Here are a small network's activations along a few directions, averaged over the inputs that share one value of a field.
Related values have similar rows: they may be neighbours, one step apart, or belong to one group.
(in the rows, 500 means zero)
Strong random noise was added to every row along 4 fixed directions; ignore it. To show where, here is one row again and again, with new noise each time:
[372 499 556 442 397 588 497 484 460 608 495 628 584 427 548 476 502 529]
[526 506 529 818 574 594 360 502 392 587 574 379 691 698 566 478 335 544]
[435 377 441 514 528 698 520 409 616 651 350 468 656 620 391 373 600 411]
[389 502 547 537 528 559 527 564 618 548 535 428 597 398 405 599 615 565]
[378 514 480 313 449 531 623 581 630 589 429 510 483 305 329 642 768 568]
[445 456 383 281 424 603 613 486 557 678 289 557 487 478 337 501 743 480]


Field F:
f13: [615 622 600 516 360 415 557 591 475 515 605 580 376 364 760 673 346 566]
f7: [410 381 542 483 426 660 662 382 685 460 415 691 477 569 651 483 384 330]
f12: [438 514 437 625 631 449 416 470 236 516 463 472 452 584 626 352 220 338]
f5: [568 376 485 524 517 536 410 482 514 271 445 497 540 529 585 410 442 520]
f1: [662 399 367 432 463 532 457 488 424 418 287 638 308 516 463 495 644 536]
f16: [530 592 491 431 357 498 419 582 260 635 510 616 481 442 575 597 441 588]
f8: [607 538 451 654 601 480 424 526 490 499 502 404 519 594 570 428 460 539]
f3: [625 319 268 411 571 495 379 340 531 563 378 394 521 810 481 466 552 326]
f2: [449 694 486 812 671 377 306 625 528 293 677 154 511 464 508 629 396 589]
f11: [483 770 585 433 529 390 559 668 418 340 523 581 434 502 441 711 591 594]
f15: [496 406 456 614 594 350 614 562 800 437 422 340 443 488 132 477 668 431]
f4: [628 566 410 338 358 274 610 587 292 585 522 662 309 520 546 452 418 573]
f17: [721 463 310 474 570 615 546 390 538 588 327 285 301 700 138 458 810 322]
f6: [720 443 416 522 559 595 475 406 436 591 387 280 389 803 403 295 545 460]
f14: [482 457 544 608 645 487 595 419 576 548 561 308 624 447 392 621 493 600]
f9: [902 492 157 386 484 370 481 417 127 673 356 428 371 919 566 402 499 425]
f10: [380 452 637 367 653 488 622 522 915 289 595 494 682 305 305 487 621 449]
The values of F form a star with 8 arms.
Which values are neighbours of f15? Give them in the order they are listed.
Answer: f4
Which values are neighbours of f7? Give them in the order they are listed.
Answer: f13
Which values are neighbours of f14? Give them in the order they are listed.
Answer: f16
Which values are neighbours of f1? Give them in the order they are listed.
Answer: f5
Which values are neighbours of f12? Give them in the order they are listed.
Answer: f2

Field B:
b7: [441 574 514 448 495 484 502 524 463 569 559 469 513 400 517 613 463 555]
b12: [544 374 397 342 454 613 677 423 635 546 273 586 459 608 415 431 651 381]
b10: [483 436 632 486 477 417 487 395 499 421 644 605 521 414 710 426 332 508]
b1: [483 570 582 474 440 520 491 530 470 500 573 491 473 456 518 598 588 568]
b6: [584 598 435 477 511 387 462 536 311 401 462 518 383 631 487 513 480 522]
b9: [393 416 620 663 510 564 415 426 480 543 590 519 737 630 551 363 319 467]
b5: [529 477 390 361 338 609 476 412 408 581 407 641 488 565 516 406 467 486]
b13: [403 392 504 501 466 611 487 399 453 553 448 616 585 486 557 375 470 458]
b14: [621 574 402 496 500 469 524 584 389 625 466 417 473 518 438 579 545 531]
b15: [553 511 483 652 619 518 537 507 655 507 484 434 505 571 498 597 510 466]
b4: [612 478 375 626 559 484 448 430 439 522 368 393 414 703 414 340 498 405]
b11: [652 603 482 635 553 354 445 622 411 455 612 374 474 570 570 562 425 606]
b3: [481 484 467 386 419 550 469 520 512 549 381 517 450 460 493 522 551 470]
b2: [248 546 749 306 391 481 527 575 593 399 658 732 511  12 547 613 544 614]
b8: [416 453 481 423 543 487 543 489 577 424 490 530 476 467 462 375 535 400]
The values of B form 3 separate groups.
List the group mates of b9, in the order listed.
Answer: b7, b1, b5, b13, b14, b3, b2
List the group mates of b4, in the order listed.
Answer: b10, b6, b11, b8
